Each row below is a small network's average activation on inputs in which a field has the value named, seen along a few directions.
Values that are neighbours, or in one group, have similar rows; names and order tell nothing.
Strong random noise was added to every row along 9 fixed directions; ignore it. To show where, here is one row again and again, with new noise each time:
[ 159   73   48  183  144   30  -16  107 -103 -151  -58  -70 -185  151
  264  -10   88   74  -37 -104  -73  242 -169  -66  145]
[ -64  339 -181   -5    7 -554 -124 -376  -64  -62 -169    0  -81   67
  111   92   16 -336  -38   74  -85 -117  219  -69  713]
[-199   26   40   77   15  -13    4 -106  -31  260   53  -15  139 -161
   35   49 -306  -25  -19 -104  418 -289  194   79  -24]
[ -68 -132 -129  242  193  541 -344  -91 -209 -220  -80 -177  -85   19
  458   -3 -207  136  -13 -136  308   28  -41 -179  307]
[  77  155  -71 -265   19 -378  -50 -153  -31 -191  -54  149  -86  118
   94  160  260 -155  -14   -3 -161  -10  -56   13  320]
[ -69  -34 -208  106   16   34  -67  -78 -239    2 -163   42   68  300
   80  -95  142  -60 -298 -177 -187  -61 -218 -267  272]
[ 120  257 -185 -300   42  123 -102   86 -200 -314   19   17  -94 -252
  164  202  159  -71  167    5   52   67   -1   99   75]
[-141 -103  -19  -44  168  -16 -132 -251   27 -114  -13   36   -5  -16
  248  194 -277  -47   56  -33  243 -218  192   26  314]
[  -3  207  155  362   -2 -106  436  185   59  345   58 -188    7 -316
 -126  -49 -409  -64  133  -20  263 -112  313  180 -248]
[ 239 -168  229  341  341  549  320  302  -14 -371  -57 -147 -333 -116
  498  128 -462  287  304  -85  196  148  -48  123 -245]
[ 184  466 -133   78 -228 -361 -246 -331 -208 -146 -269  -97 -279  129
  269 -140  448 -156  -33    2   45   94 -222 -178  580]


Field PASEF:
boko: [ -93 -107 -126  294   89  -49 -283 -303   66 -160 -267  -28 -103  322
  268 -178 -233   42 -143   96 -217   32   34 -244  571]
tuve: [ -53  -26  131   59  216  -28 -186 -185  119  -84   73  -36 -138  -51
  230  187 -230  -14  172   35  223   91  220   92  261]
nepo: [-233  -94 -220 -472  110 -194  -33 -156   32 -229  -92  355  213   79
   90  283 -293  -96  -14  114 -188 -345  111   95  178]
bofe: [ 116 -307  298  145 -145  360   57   10  160  148   90 -156  -94  -49
 -116 -149   55  256  144  -60  405   30 -192  -20 -410]
raboz: [ -86  455 -222 -681  243  -53 -358   48 -200 -473    8  319   35 -362
  388  501 -176  -68  242  114   80   51  217  331  116]
fabaf: [ 194  220   -6 -330   30 -140  -33 -111 -228 -354 -184  242 -122  -33
  181  271   49   50   37  195 -198 -115  -82  161  -25]
divoz: [-246  -23 -195  233  111  412   55  -70 -372  -53 -349   37   92   -8
  198   10 -504   96 -147   60 -119 -277   50 -125    5]
veme: [ 116  173 -162   18 -131  326 -165  334 -161   55  158 -254  -22 -207
 -290 -109  528   17 -102   -5 -134  372 -193  -85 -274]
fam: [-192 -151   -3  -42  353 -310   84 -275  246 -254 -148  107   52  228
  135  163 -539 -278   93  175 -322 -192  397   21  467]
romup: [-122  -81  -66 -121  -18  145 -432 -218  -88  -35   -7  -18   71  -22
  -66   48   84   94  -56   54  -12   14   54 -148  197]
lef: [-345 -130 -335 -432 -113  -94   32 -241  -77    0  -97  287  295   19
 -239  121 -172 -346 -123   24  -81 -502  147  -73  177]
vumeb: [ -91  142  295 -190 -121 -147 -194 -276   13  182    0  155 -114   -1
  248   12  112   90   86  -57  525 -125 -202   97  -92]
kaga: [-117 -142   45  234 -100 -279   44 -252   52  110 -115  146   12  332
  -45  -78  -99  -45 -194   96 -266  -82 -105  -24  126]
The values of PASEF form a ring.
A walk along PASEF starts at tuve and steps to its neighbour vumeb. Put boko, nepo, lef, kaga in the order it reaches them. -> lef, nepo, boko, kaga
Which values are neighbours of romup? Give them in the order they are listed. -> fabaf, veme

Field GOMO:
dur: [ 211 -166  149  256  -97  153  -76  -94  258 -144    8 -261 -164 -138
   58  -46  -20  263  220  196  155   80   85   24  -76]
dinu: [ 228  408   62 -481  343 -195 -157 -150 -348 -754 -243  235 -443   74
  627  571  252  -75  174   66 -182  171 -293  163  334]
vabot: [ 109 -275  462  437  459 -223  597  280  305  251  110  -58  -63  286
  -76   -5 -344   45  -12 -122 -306  176  193   38 -135]
mitoz: [   8  266 -136  350  250 -141  -50  259  202 -172   87 -300 -133 -157
   75   50 -359 -153  174  191 -263  470  435   51  371]
tuk: [-224  -23 -220  158 -236  219  145    1   28  243   34 -124  201 -283
 -270 -227 -297 -186  112  -38  247 -214  274  -27  -54]
resu: [-224  203  419  545  177 -341 -470 -129  257  689  351 -425    9  -68
  121 -178 -289  -15  -50  -93  801  268  423   49  330]
romoz: [ 488 -518  -98  122  -32  620  609  451  369 -510   61 -283 -311  -56
 -100 -202  209   39  429   93 -283  306 -111  -85 -292]
vedu: [  58 -880   11 -502  -44  153 -508 -226  426 -268  275  123   47  458
 -267   19  791  233 -187   47 -343  127 -302 -240  120]
budet: [-223  -15  101 -185  139 -352 -395  441   16  532  438  241  471  355
 -298 -102  304  137 -583 -178 -332  439 -150   70 -270]
vita: [  -3  531   30  278  -79 -280  146   36  -62  233 -130 -154   30 -279
 -100 -137 -353 -121   91  218   -1   -8  349  159  -58]
govul: [  14 -553 -170 -316 -174  101   15 -466   20 -392 -158  272  -50  238
  -77  162  167  -34   26   25 -259 -432 -139 -238  351]
The values of GOMO form a ring.
A walk along GOMO starts at govul and steps to its neighbour dinu. Put dur, resu, vedu, vita in the order it reaches them. -> resu, vita, dur, vedu
Which values are neighbours of tuk? Give them in the order they are listed. -> mitoz, romoz
